Here are a small network's activations along a few directions, averaged over the inputs that share one value of a field.
Related values have similar rows: they may be neighbours, one step apart, or belong to one group.
Strong random noise was added to every row along 8 fixed directions; ignore it. To show where, here is one row again and again, with new noise each time:
[ -18  100  -21   21  228  -78   18 -128   -1  352   26  -14   53   86
  117   92   -9  -63  271  -74    7  -38  -34]
[  57  -19   39 -285  222  227   53    9  -58  216   87 -177 -313  -39
  -73  105 -118  109   42  -97  222  319    5]
[  66    9  -41 -126  437  -18  107   30  -91  -77   32  -99 -332 -451
   28  188  -16   40   32 -256  235  177  -21]
[  42  -70   -2   32  156  177   65 -124 -151  114  -28  240  -87  297
   71   55  254   11  110   20  131   42  -67]
[  62   72   80 -134  347  166   50 -234  -56  478  -53   -6 -296   72
   73  344   50  107  399 -252  229  186 -238]
[  49  -33 -160  -77  145  -94   91  -20 -141   41  267  -98    2   -8
   93  -41 -123  -23  104   60   98  131   96]
[  78 -107  -95  -16 -284 -108  -91  399  101 -746  287  238  -52   20
 -112  150 -122   53 -114  186  270  265   56]
[ -90  104  103  -92  228   74 -114  252  263  -25  -64   59 -132 -102
  -92  220   -5  -20  -38 -137   85   60    6]
[  69 -201   16  -86   80 -129   -1  145 -105   26  220  122  189  -63
 -171 -168 -130   84 -101 -171   70   62   -1]
[   9 -151 -217 -257  511   42  192 -130 -319  482  438 -184   56   49
  129 -229 -100   18   89  -60   32  127  118]


Values of E:
e12: [  25  -61 -182   17  167  107   53   21 -222 -272  106  100  -43    7
  230  131  143  -46   61   92   96  -31  -35]
e6: [ 142 -130   71   62  -27 -277   -4   43  -50 -243 -174   15   63 -421
 -153  -87  -19  -30 -177 -153    5 -106   58]
e8: [ -68   81 -172   98 -177  -90  -18   41   47 -200   75  -98  -48  -26
   64  -54   31 -156   30  316  -68  -83  244]
e4: [-230  280 -360  159  135  -35  158 -229  -50  240   85 -230  -51  288
  468   57  235 -310  189  393 -177 -160  208]
e9: [  22  -94 -171  -47   19 -141  152  -96 -150 -247  311 -111  105 -200
   10 -116  -96   95   62   45   -7   99   36]
e11: [-133   17 -110 -162  134  217 -189  355  341 -269  357   82  -58  219
  -12  352   33  121  101  133  101  262 -143]
e18: [-152  -14 -333 -145  360  228  187  218  -21 -397  283  -55 -216 -150
  194  -35  126   77 -321  170  -54   82  207]
e1: [ -68  -37 -125  -85  -15  128   32  -65   73   72   95   80  -13  250
   -1  -51  154   50  112   92  -32    1  -38]
e5: [ -14 -119   24 -225  113  140   94  -13  -50  -23  118  150 -184 -136
  -44   26   10  108  -18 -212   55   68 -225]
e16: [ -34  226 -136  269  172 -142  -67   32  175 -267  -80  125   50 -175
  303  315  120 -141   51   -5  -30 -177   -6]
e7: [ -45   22 -179 -102 -111  -43  101 -135 -256   -2  223 -267  -83   50
  118 -287 -129 -132  -32  277  -53   49  169]
e10: [-117  -14  -84  -63  -36   11   75   62   93   21  165 -120   10  -13
   71 -215  -26   39 -241  122 -140  -97  198]
e14: [ 190 -149 -180  -59   38  -70  242 -338 -476 -151  220 -279 -192 -333
  227   28 -152  121  189   -1  157  263 -142]
e15: [-133  -40   93 -191  289  640  -71  306  174 -260 -211   32 -463 -152
  -77  142  240  175 -510  -95   92  241   55]
e3: [ -25 -136  111  -91   49  -50  -27   -1 -102  250  110   40  129  110
  -46 -120 -129  -40  -26 -105  -73    0  -83]
e2: [-133 -192 -178 -125  254   78  101  226  -41 -142  283  -29  231  -62
   -5 -438  -76    2 -339   11 -216 -227  153]
e17: [  19  105 -104 -277  -94  -75 -102    8  125   76  152 -502 -215 -147
   18  203 -379   25   18   40   77  204  142]
e13: [ 107   15   87  -52 -169   49  -94  127  101 -294  -32 -187  -72  -87
  -82   91  -50  -25  -73  122   40  143  112]
The values of E form a network in which each value has 4 neighbours.
- What is the length, in steps, of the shortest route from e10 to e16? => 3
Each value of E is a pair of two hidden parts, and every pair occurs once (6 first parts, 3 second parts).
- e14 and e15 share the first part; e14 and e7 share the second. Which value has the first part of e7 and the second part of e15? => e4
- e16 and e12 share the first part; e16 and e10 share the second. Which value has the first part of e10 and the second part of e12? => e5
- e18 and e9 share the first part; e18 and e17 share the second. Which value has the first part of e17 and the second part of e9? => e6
